A small network was shown many inputs. Here are its activations along a few directions, one row for each input.
Each table varies a few parts of the input and shows all the possible inputs, shuffled.
Descriptions start from the smaller parts, as in this example, which fits no table here: values(3) and (point or line(11) or (line(6) and ring(8))).
Shared parts are said once, and a part with two or three values counts as separate values.
In the rows, 128 means zero.

Other details of the inputs vary at random and push rows far along two fixed directions, the same in every table; ignore that.

Table:
R1: [117  87 182 141 108  87 132 120 134 129 177 105 129]
R2: [128 134  98 134 131 160 122 135 121 109 126 147 119]
R3: [130  89 141 124 119  94 114 126 133 130 191  80 138]
R4: [141 153 136 111 151 130 126 137 129 145  78 152 141]
R5: [139 165  88 120 141 156 127 138 123 115  82 168 128]
R6: [ 92  93 102 168  96 151 125 124 130  97 208 111  92]
R7: [136 186  79 111 120 153 140 133 136 122  84 162 121]
R8: [ 93  80 136 157  94 137 126 117 132  97 220  96 100]
R9: [151 120 195 118 119  69 131 120 138 155 114 121 158]
R10: [112 152  73 143 112 156 132 129 132 107 132 148 104]
R11: [166 131 195 103 126  66 121 125 143 158 104 122 160]
R12: [148 124 159 127 139 108 125 128 123 138  98 143 152]
R13: [118 126 115 150 108 130 133 121 130 123 141 133 120]
R14: [170 171 114 122 143 136 146 154 105 137  72 138 137]
R15: [160 175  64  86 152 159 120 143 120 129  85 145 147]
R16: [137  94 184 139 115  77 111 116 138 134 161 104 139]
R17: [151 131 198 111 137  61 116 126 148 165  99 120 154]
R18: [134 182  66 100 141 145 128 122 135 135  97 130 129]
R19: [152 119 195 123 121  72 135 118 138 154 114 119 161]
R20: [121  96 188 147 120  87 128 118 140 149 152 102 140]
R21: [126  95 173 126 130 111 126 130 126 115 151 121 135]
R22: [109 154  77 128 139 184 130 140 127 109 111 154 107]
R23: [160 116 205 105 145  76 126 130 128 149  98 133 165]
R24: [103 114  87 177  96 159 153 142 109 100 197  96  84]
R25: [140 143 147 118 128 108 119 129 144 151 109 127 134]
R26: [124  97 170 147 115  83 125 120 133 134 159 115 132]
R27: [137 175  96 114 146 166 134 138 126 137  64 166 134]
R28: [109 167  71 134 120 168 137 132 135 125 115 150 103]
R29: [ 73  69  99 149 133 160 128 117 109 111 205 104  77]
R30: [117 140 106 138 138 168 136 133 124 125 110 145 125]
R31: [139 156 114 112 146 156 118 133 131 130  89 148 131]
R32: [140 165 119 115 129 131 119 126 143 143  95 138 130]
R33: [126 167  58 106 126 151 141 128 134 133  83 131 113]
R34: [134 157 128 124 126 123 131 126 139 150  93 140 134]
R35: [156 113 190 108 139  97 117 126 129 135 117 124 156]
R36: [120 129 104 140 132 153 130 133 118 110 128 150 119]
R37: [139 156 111  99 147 106 128 116 131 169  83 135 122]
R38: [113 138  87 135 122 182 143 132 118 102 128 152 114]
R39: [107 124  86 121 146 162 123 125 118 107 158 111 118]
R40: [ 83  34 153 148 122 120 128 121 119 105 215  68 104]
R41: [ 70 114  46 154 101 175 133 120 112  93 197  96  84]
R42: [ 88  63 145 167 110 152 141 123 117  92 210 105 112]
R43: [121 124 108 150 130 157 136 128 118 112 128 144 126]
R44: [118 131 108 130 136 166 122 138 128 118 130 137 114]
R45: [149 121 177 136 123  76 129 118 137 151 112 124 156]
R46: [156 111 190 108 138  95 120 132 128 138 117 126 155]
R47: [139 109 163 106 146  86 116 125 110 145 117 100 156]
R48: [153 154 115 115 143 141 117 131 126 124  88 155 140]
Description of these inputs: values(2) and (point or line(5) or (values(3) and line(6))).
The inputs of R7 and R21 match in every part but the values(2) part. If R26 is changed in the same way as R7 into R21, which row does it become? -> R36
The inputs of R16 and R48 match in every part but the values(2) part. If R11 is changed in the same way as R16 into R48, which row does it become? -> R46
A walk changes only the line(5) part. It starts at R37 and steps to R33. List the rest of the walk in order. -> R41, R18, R3

Table:
R49: [100 137 103 132 115 142 137 118 139 127 140 130 107]
R50: [ 91  65 169 169 119 139 134 126 117 103 186 115 116]
R51: [144 110 193 115 145 106 124 127 130 138  97 147 155]
R52: [ 77 107  55 140 112 190 134 123 121  87 188 113  84]
R53: [171 170 136  92 147  83 119 126 131 163  55 133 164]
R54: [ 94 112  89 139 117 161 125 131 127 101 186 102  96]
R55: [123 171  74 127 118 145 131 120 142 137 103 149 118]
R56: [ 87 103 113 164 101 130 129 113 135 119 188 108  98]
R57: [154 144 135 109 148 126 122 137 126 141 101 130 148]
R58: [145 200  64 121 143 193 141 149 121 123  46 191 117]
R59: [147  77 228 118 145  63 110 129 129 146 159  91 158]
R60: [151 127 196 111 130  48 115 113 150 169 107 120 157]
R61: [116 171  32 112 137 212 139 133 115 102 101 166 105]
R62: [ 94  69 161 165 102  88 126 112 134 131 207  88 105]
R63: [159 111 222 106 132  28 109 108 152 178 107 114 166]
R64: [109  81 150 152 127 131 123 131 117 114 192  94 117]
R65: [126 172 100 118 124 140 128 128 145 140 104 143 117]
R66: [115 108 156 139 117  92 136 118 134 149 144 109 119]
R67: [158 112 216 117 147  73 114 128 133 145  96 142 168]
R68: [114 111 127 171  67 117 145 125 134 102 206 101 112]
R69: [131 153  97 113 134 135 134 128 123 135  98 126 129]
R70: [168 152 147  97 156 101 133 134 117 158  61 140 156]
R71: [118 132  92 126 125 150 125 133 130 121 145 111 117]
R72: [106  55 173 144 126 120 114 126 123 110 214  88 118]
R73: [105 157  35 122 122 198 128 133 127 100 138 135  92]
R74: [163 175 123 110 148 138 126 135 130 139  46 180 157]
R75: [122 161 105 126 122 131 140 120 137 146  98 139 120]
R76: [106  89 124 153 124 137 124 124 114 107 185 107 116]
R77: [165 186 100  92 147 119 128 139 129 156  53 139 140]
R78: [ 73 133  11 147 110 220 143 129 117  82 175 123  77]
R79: [ 93  87 101 150 112 140 122 120 124 104 201  93 107]
R80: [175 142 201 105 156  80 132 134 126 165  42 156 171]
R81: [107  78 144 144 126 124 118 124 119 107 196 104 121]
R82: [150 133 159  99 152 106 126 130 123 143  97 132 155]
R83: [ 94  93 148 161 105 116 127 119 139 129 192  93 103]
R84: [115  48 236 154 128  89 115 130 131 119 193 100 137]
R85: [122 110 166 128 118  96 118 117 148 146 150 110 125]
R86: [148 148 117 116 145 134 129 141 118 137 102 134 130]
R87: [132 225  25 112 126 191 139 134 143 137  57 174 109]
R88: [189 147 208  84 155  40 112 130 138 185  58 109 183]
R89: [ 91  94  93 148 124 175 136 128 113  97 187 113 105]
R90: [ 81 121  61 161 115 228 133 137 121  73 171 155  79]
R91: [145 125 186 115 146 109 128 131 129 137  89 151 155]
R92: [116 140  67 119 124 157 122 123 127 111 135 131 111]
R93: [146 196  88 112 130 134 136 133 140 158  61 154 121]
R94: [129 123 148 131 137 141 134 131 125 125 107 149 141]
R95: [150 178  92 103 151 152 137 134 116 139  60 156 141]
R96: [ 76 105  92 159 101 159 140 116 135 113 189 111  91]
R97: [139  92 171 127 138  93 115 123 123 135 150 108 151]
R98: [145 116 172 123 139 112 116 126 130 129 105 152 149]
R99: [168 115 188 110 150  63 118 128 121 159 101 118 163]
R100: [135 142 116 137 134 147 133 135 120 121  96 162 126]
R101: [188 122 205 115 107  37 129 132 131 146 125  94 180]
R102: [141  89 180 124 131  59 117 122 126 149 147  89 144]
R103: [132  90 145 161  91 121 140 136 114  91 210  96 129]
R104: [161 178 124 116 147 135 128 134 126 139  43 179 152]
R105: [113 150  43 126 130 196 128 130 117  96 132 154 103]
R106: [145 191  72  87 144 150 133 132 129 136  59 152 134]
R107: [166 179 115  83 147 102 118 128 134 152  56 144 156]
R108: [112 120  96 130 125 138 137 128 118 122 142 110 109]
R109: [142 207  60 122 142 202 139 147 123 119  44 192 121]
R110: [ 86  96 122 145 106 136 132 111 138 119 183 112  99]
R111: [135  58 217 177  89  87 136 133 123  96 212  99 143]
R112: [ 93 103 108 164 118 189 131 137 123  90 175 136 100]
The inputs of R83 and R64 match in every part but one. If R87 is changed in the same way as R83 into R64, which row does it become? -> R57
What is each input in this table made of? -> line(4) and (point or (values(3) and line(5)))
Change only the values(3) part in R108. List by row number the other rows that result. -> R77, R102
A walk changes only the line(4) part. It starts at R91 and steps to R82. List the rest of the walk in order. -> R106, R49
